Each row below holds a small network's activations on one input, seen along a few directions.
Each table varies a few parts of the input and shows all the possible inputs, shuffled.
Descriptions start from the smaller parts, as in this example, which fits no table here: one of 6 places along a line, together with either a single point or one of 9 places around a ring or (one of 2 separate values, together with one of 5 places around a ring).
Shared parts are said once, and a part with two or three values counts as separate values.

Other details of the inputs vary at random and push rows far along two fixed directions, the same in every table; ignore that.

A family of inputs:
R1: [ -6  -2   3   1   6  31  18   0   1 -17  14 -19  23 -24 -18 -31]
R2: [ 10  19  -7 -15  21 -12  10   3   1  -3  -7 -15  24   3  -2 -13]
R3: [  6  11 -13  -5   5  -5  -4   5   3  10  13 -17  27  16   0 -14]
R4: [ 11  30  23 -30  56  -6  68  -1 -10 -46 -36  11  22 -43 -19 -12]
R5: [ -9  36  26 -34  40 -86   8  -2  -7 -17 -49  25  18  -4  11   9]
R6: [ 11   0  45   9  19  24  36  -9   0 -40  -8  20 -11 -49 -23 -15]
R7: [  0  21  36 -22  53 -68  11   7   2 -40 -55  12  26  -9   6   3]
R8: [ -8 -13   3  25 -43  46 -15 -19  -2  11  35   4 -28 -23 -19 -22]
R9: [ 15 -13 -33  20 -48  32 -25  -5   0  44  28  12 -44  32   9  21]
R10: [ 33  22 -19   8 -20 -35 -57   6   9  48   9   0 -20  68  27  22]
R11: [ 14 -10 -15  18 -33  29 -14  -6   0  28  23  10 -36  17   4  15]
R12: [-41 -50   9  16 -16  58  29  -6  -4 -32   9  12  -8 -54 -23 -13]
R13: [-11  -4  11  -2  18  43  32  -2  -4 -33   1 -30  20 -48 -28 -27]
R14: [-44 -54  16  22 -17  59  28  -4   0 -32  18   6  -3 -53 -20 -17]
R15: [  1   5  -5  -9   8 -62 -34  11   6  12 -18   6  16  42  27  14]
R16: [  0  -4 -50  -1 -28  26   1  -1  -6  40  26  -9  -4  30  13  13]
R17: [-17   5 -18  -8 -16  22  10 -13 -10  12  27 -10  11 -15 -13 -26]
R18: [  1 -25  32  30  -9  60   4  -9   8 -33  16  -5 -16 -52 -33 -31]
R19: [-38 -45 -15  20 -35  33 -29  -1  -1   5  23 -19  -4  -9   1  -2]
R20: [ 37  44  30 -15  40 -54  -8   4   5 -11 -42   3  -6  13   5  18]
R21: [-19 -20 -15   1 -15 -10  -7   5  -1  15  -1   9  -4  19  19  25]
R22: [ 21  -3 -35  16 -48   6 -40   2   6  60  29   6 -41  62  26  33]
R23: [  9  31   8 -32  42 -85  11  10  -4  -7 -55  28  13  29  29  37]
R24: [  2  10  -1 -10  19   9  18   1  -3 -10  -3 -21  18 -15 -13 -12]
R25: [  4  10 -37 -12 -12  -1   4   4  -3  37  19  -8   5  36  17  13]
R26: [-28 -39 -24  16 -37  15 -36   4   0  18  18 -17  -7  12   9   7]
R27: [ 10  18 -31 -19   3 -16   9   7  -4  29   3  -5   8  35  19  19]
R28: [ 42  41  10 -14  25 -65 -28   7   5  16 -30   3 -11  42  19  28]
R29: [ 13 -13   6  30 -23  25 -31  -3   9   9  27  -1 -15   3  -8 -14]
R30: [-20  -8  58  -4  45 -13  32   1   4 -73 -37   8  26 -59 -22 -28]
Each input here is: one of 3 separate values, together with either a single point or one of 4 places along a line or one of 5 places along a line.
Changing only the choice among 3 separate values turns R10 into R1. The same change can be made to R18. Which row results?
> R2
Which other rows does R3 become when the choice among 3 separate values takes its other values? List them by row number.
> R15, R29

A family of inputs:
R31: [-37 -38 -33  14 -35  26 -20   4   1  19  29 -19   9  12   8  -1]
R32: [-23 -51 -16  37 -58  49 -40  -5   4  19  36  -2 -30   3   0   2]
R33: [ 26  44 -24 -32  26 -60  -3  10  -2  27 -22  -4  20  50  25  22]
R34: [  9   3 -26   5 -31 -35 -47   3   2  47   4  14 -26  57  30  35]
R35: [-21 -30  -8  18 -26  81  17  -9  -2  -9  42 -25   7 -43 -31 -40]
R36: [  8 -10  29  21  -7  44   4  -8   5 -23  15  -2 -15 -40 -28 -28]
R37: [-20 -41  -1  32 -43  45 -22  -8   3   4  27   2 -27 -13  -6  -4]
R38: [ 26  46 -25 -31  22 -60  -8   9  -3  34 -16  -7  17  55  26  22]
R39: [-41 -32   4   6  -6  47  33  -8  -6 -29  16  -4  16 -53 -23 -29]
R40: [-20 -20   9   6   5  65  47  -7  -6 -35  17 -12  16 -60 -32 -33]
R41: [ 26  28  61 -11  56 -19  42  -3   2 -57 -41  22   1 -46 -22 -11]
R42: [ 42  43   0 -13  13 -58 -30   5   4  27 -17   9 -13  50  21  27]
R43: [ 22  43 -29 -35  24 -60   6  10  -7  31 -23   0  16  52  30  31]
R44: [-16  15  46 -28  68 -35  56   3  -5 -68 -51   7  42 -55 -19 -18]
R45: [  2 -36 -40  39 -73  58 -52  -4   5  54  58 -11 -40  33   5   4]
R46: [ 25  21  30  -7  27 -19  20  -1   1 -19 -25  18 -10 -11  -4   5]
R47: [-11   4 -45 -13 -17 -34 -25   7  -3  44   4  -8   8  54  32  26]
R48: [  3  10  67  -7  55 -36  23   2   6 -67 -51  22  10 -44 -14 -10]
What is each input in this table made of?
> one of 2 separate values, together with either one of 4 places along a line or one of 5 places along a line
Changing only the choice among 2 separate values turns R37 into R47. The same change can be made to R48. Which row results?
> R31
Which other rows does R35 become when the choice among 2 separate values takes its other values? List them by row number.
> R36
Start at R35 and move only the place on the line of 5, one step at a time. The first step leads to R38. Which rows follow, in order?
> R33, R40, R43
